Each row below holds a small network's activations on one input, seen along a few directions.
In each table, some parts of the input vary, and every possible input appears once, in random order.
Descriptions start from the smaller parts, as in this example, which fits no table here: one of 2 separate values, together with either a single point or one of 11 places around a ring or (one of 6 places along a line, together with one of 8 places around a ring).
Shared parts are said once, and a part with two or three values counts as separate values.
In the rows, 100 means zero.

Other details of the inputs vary at random and push rows far along two fixed directions, the same in every table; ignore that.

Table:
R1: 72  140  106  119  107  121  121  99  107  123  122  105
R2: 71  144  100  131  65  96  130  132  106  103  108  114
R3: 129  108  95  109  113  71  84  76  108  127  92  107
R4: 79  126  100  130  102  115  105  117  111  150  109  112
R5: 84  22  81  70  111  156  116  111  77  114  93  82
R6: 62  134  98  141  99  85  102  142  89  132  105  104
R7: 77  130  103  117  107  120  116  105  121  139  113  103
R8: 162  78  121  70  102  68  9  57  96  40  74  62
R9: 131  125  95  108  78  42  104  86  103  76  90  109
R10: 120  66  105  76  121  95  71  114  90  107  105  112
R11: 121  115  91  112  90  31  86  89  100  92  91  106
R12: 89  34  85  69  117  165  135  87  114  107  103  76
R13: 121  128  103  98  107  72  101  63  91  89  93  115
R14: 154  54  92  71  127  40  63  84  89  69  87  95
R15: 58  133  97  137  76  86  114  136  103  121  109  111
R16: 113  88  110  70  111  111  100  91  99  71  110  121
R17: 71  51  111  77  86  188  60  131  98  62  100  53
R18: 71  150  113  122  77  112  136  124  99  106  101  118
R19: 84  41  88  70  116  168  139  80  100  90  111  79
R20: 130  131  107  102  90  59  110  78  97  80  84  113
Each input here is: one of 2 separate values, together with either a single point or one of 9 places around a ring.
The inputs of R11 and R15 match in every part but the choice among 2 separate values. If R3 is changed in the same way as R11 into R15, which row does it become?
> R4
Change only the choice among 2 separate values in R17. List by row number the other rows that result.
> R8
Change only the choice among 2 separate values in R18. List by row number the other rows that result.
> R20

Table:
R21: 109  61  97  78  103  102  75  101  98  72  99  80
R22: 118  126  106  111  99  55  60  95  97  92  92  95
R23: 122  64  94  74  112  103  111  81  91  78  94  94
R24: 57  158  93  147  89  123  129  98  105  155  107  101
R25: 132  143  99  122  107  42  78  68  105  124  96  112
R26: 63  157  96  143  95  104  141  123  110  152  113  117
R27: 121  128  109  113  98  57  58  95  96  96  87  99
R28: 48  80  90  98  111  163  149  115  98  134  113  102
R29: 65  140  107  132  83  125  97  119  97  120  97  93
R30: 118  64  96  67  103  97  119  101  102  67  113  125
R31: 123  129  112  107  95  65  60  96  95  102  89  101
R32: 126  52  91  75  119  93  112  103  108  96  105  108
R33: 130  139  100  114  97  23  99  91  96  98  100  136
R34: 122  74  102  69  115  112  111  80  97  71  102  100
R35: 122  129  109  111  98  64  58  96  97  98  87  102
R36: 67  79  102  102  90  154  103  122  96  96  100  80
R37: 120  70  102  68  98  104  117  86  115  65  100  106
R38: 120  60  94  73  96  95  117  87  108  72  92  100
R39: 68  139  110  127  80  125  97  118  95  124  99  93
R40: 64  78  97  99  92  146  104  119  99  91  108  74
R41: 66  79  100  100  91  149  103  120  97  92  105  75
R42: 117  53  93  70  128  97  104  87  99  102  102  108
What do these inputs look like to the network?
> one of 2 separate values, together with either one of 5 places along a line or one of 6 places around a ring
The inputs of R41 and R22 match in every part but the choice among 2 separate values. If R34 is changed in the same way as R41 into R22, which row does it become?
> R23

Table:
R43: 109  14  101  48  122  152  84  116  89  75  106  86
R44: 51  96  97  116  90  155  117  129  90  139  95  88
R45: 125  146  115  104  110  70  90  81  99  91  102  117
R46: 56  95  85  123  88  155  127  114  108  138  107  81
R47: 106  128  98  123  112  65  84  88  111  124  98  92
R48: 36  115  105  128  37  158  98  139  84  65  84  51
R49: 126  10  100  32  113  156  116  82  107  54  96  93
R50: 114  2  97  39  123  148  87  97  116  61  118  88
R51: 116  130  104  107  94  43  99  99  103  84  107  132
R52: 97  119  96  123  112  75  79  99  86  131  87  93
R53: 103  126  107  112  109  72  64  98  90  117  101  108
R54: 52  102  95  115  81  140  155  143  93  105  111  109
R55: 55  101  98  116  87  158  128  123  115  132  105  87
R56: 112  121  98  120  105  72  69  93  90  127  91  102
R57: 128  138  102  111  101  65  95  63  100  107  94  109
R58: 192  29  117  26  142  66  36  76  122  33  111  106
R59: 109  136  100  116  108  68  108  69  95  112  91  97
R60: 119  143  110  103  108  64  87  69  101  93  103  119
R61: 124  126  93  112  87  42  107  93  102  99  97  123
R62: 49  91  78  117  82  126  163  125  90  119  100  91
R63: 120  132  105  109  87  49  108  103  108  94  95  129
What do these inputs look like to the network?
> either a single point or (one of 4 places along a line, together with one of 5 places along a line)
